Each row below holds a small network's activations on one record, seen along a few directions.
Records have a field called Tudim. Each example row is followed by its value.
Other fields move the rows too, some of them a lot.
In the rows, zero is written as 500.
Random noise pushes rows far along 11 fixed directions. That doesn't count. These rows show it; they differ only by the noise:
489 666 570 433 327 503 330 349 464 328 367 351 477 599 437 340 441 604 663 411 430 382 470 595 400
386 532 455 318 748 334 468 366 325 300 527 473 599 213 353 616 101 446 639 451 723 597 736 342 597
445 630 383 456 275 492 275 671 531 407 467 439 662 473 241 561 481 356 500 283 340 367 484 556 524
471 667 383 540 393 567 465 375 594 472 583 602 777 689 443 469 685 291 532 266 665 211 481 646 491
724 566 675 550 701 281 492 460 551 677 324 627 530 655 348 417 669 420 565 566 546 255 590 660 536
720 528 652 579 584 511 464 402 550 711 354 628 558 712 697 527 573 410 654 397 886 331 487 698 470
697 472 627 381 390 380 217 644 622 709 294 448 434 386 369 594 441 295 733 518 593 449 330 552 547
613 493 614 556 458 372 258 619 441 502 502 488 336 313 610 589 103 521 695 295 641 609 643 596 411
525 499 496 446 616 364 460 609 391 465 384 475 523 380 342 570 285 554 428 517 405 598 623 441 524
492 462 432 404 539 454 447 376 556 504 560 449 448 372 549 320 321 570 534 604 543 687 387 398 387
530 499 386 528 487 557 341 798 500 517 493 464 524 457 502 422 483 503 296 324 307 501 510 542 426
232 468 610 565 486 496 516 640 372 355 505 579 699 587 690 725 288 472 609 361 743 495 707 549 611
771 644 333 430 747 593 684 206 283 382 600 524 441 374 509 432 509 421 212 246 670 289 691 558 347

495 587 534 520 674 314 499 449 509 424 676 644 517 406 409 458 551 312 569 447 613 294 710 573 575 -> j3
288 376 559 361 391 552 427 540 656 481 738 500 501 390 683 448 634 166 737 496 798 320 379 521 616 -> j4
592 468 598 510 384 368 449 561 385 469 483 383 203 251 440 612 159 690 611 482 319 732 569 438 426 -> j7
327 623 346 434 294 612 554 402 463 331 508 451 755 570 339 723 491 504 479 391 479 544 465 420 579 -> j3
508 627 545 544 292 488 235 344 632 430 565 442 452 589 520 309 570 447 814 307 557 330 431 682 424 -> j1
623 351 570 464 504 536 457 610 560 718 254 424 397 496 613 587 395 629 464 708 469 742 312 437 484 -> j8
569 525 550 387 370 534 399 589 421 447 388 365 408 412 379 618 612 411 553 433 371 354 468 527 555 -> j7
330 503 353 339 560 448 415 453 533 423 721 518 644 275 414 569 449 211 636 425 731 433 547 385 639 -> j2
380 387 490 566 532 575 402 665 640 639 558 554 588 547 730 495 553 425 626 416 681 567 418 533 550 -> j1
654 512 477 607 493 429 562 317 692 693 416 625 524 708 499 344 519 659 447 785 480 686 293 516 355 -> j3
533 579 637 473 492 492 512 419 400 414 389 467 499 574 472 543 533 536 572 465 542 350 620 598 519 -> j2
399 261 500 340 693 567 519 748 573 597 482 441 393 355 676 347 584 459 343 770 467 671 309 301 544 -> j5
490 410 687 471 401 518 331 625 527 529 468 476 416 421 652 656 367 316 798 456 778 484 490 552 583 -> j4
599 507 579 391 486 502 385 471 541 614 309 346 347 528 457 355 576 672 620 633 284 586 315 441 497 -> j6
630 434 448 615 554 569 416 563 732 796 495 607 562 667 658 299 656 568 433 569 530 591 335 567 383 -> j2
657 538 542 509 836 498 235 491 448 499 426 473 415 398 652 398 261 544 651 259 723 478 721 579 440 -> j8
722 363 572 454 644 652 691 475 384 644 428 478 216 402 794 548 542 533 291 600 598 533 457 483 450 -> j8
462 645 390 574 742 577 310 385 561 568 308 503 790 769 534 320 429 829 616 362 610 673 500 479 475 -> j5
544 636 577 615 381 295 381 439 635 502 591 548 463 598 310 407 547 504 713 432 326 393 562 642 467 -> j6
332 455 186 291 363 653 373 578 608 501 655 373 645 275 440 588 419 392 496 439 469 710 231 293 552 -> j6
424 553 447 605 368 332 584 331 533 391 865 568 407 327 407 506 378 480 548 498 469 551 605 485 434 -> j7
490 437 388 591 496 469 623 385 607 602 607 574 461 526 592 353 419 652 427 675 466 778 401 416 373 -> j4
517 400 293 509 191 467 362 658 781 655 857 521 360 162 420 498 443 264 496 469 422 662 242 462 426 -> j1
570 563 493 522 788 456 386 367 609 552 441 514 529 658 509 109 637 690 512 510 457 489 512 531 414 -> j5

Which value of Tudim does each new row have?
506 556 467 700 478 453 404 420 625 573 589 603 567 605 619 479 373 601 616 371 593 585 567 605 418 -> j8
561 361 698 339 736 591 426 805 326 538 263 332 244 390 702 408 518 540 408 558 443 456 530 484 527 -> j2
685 506 600 416 360 339 439 401 603 590 470 498 418 411 300 574 517 270 688 590 626 362 397 552 562 -> j4
553 551 489 604 444 474 818 392 364 317 559 579 437 569 512 547 438 632 176 608 376 530 614 543 367 -> j3
565 600 427 553 389 454 286 794 561 526 380 479 619 492 215 609 548 393 429 316 223 352 544 578 577 -> j8
511 496 480 518 349 637 463 549 524 477 583 526 478 508 647 590 452 432 471 396 632 513 446 563 448 -> j3
496 446 269 444 464 496 312 667 626 624 477 374 504 346 372 413 389 615 450 529 251 827 327 345 450 -> j4
419 342 642 442 565 363 490 797 427 525 530 540 457 279 479 738 432 265 587 519 584 452 645 430 755 -> j4
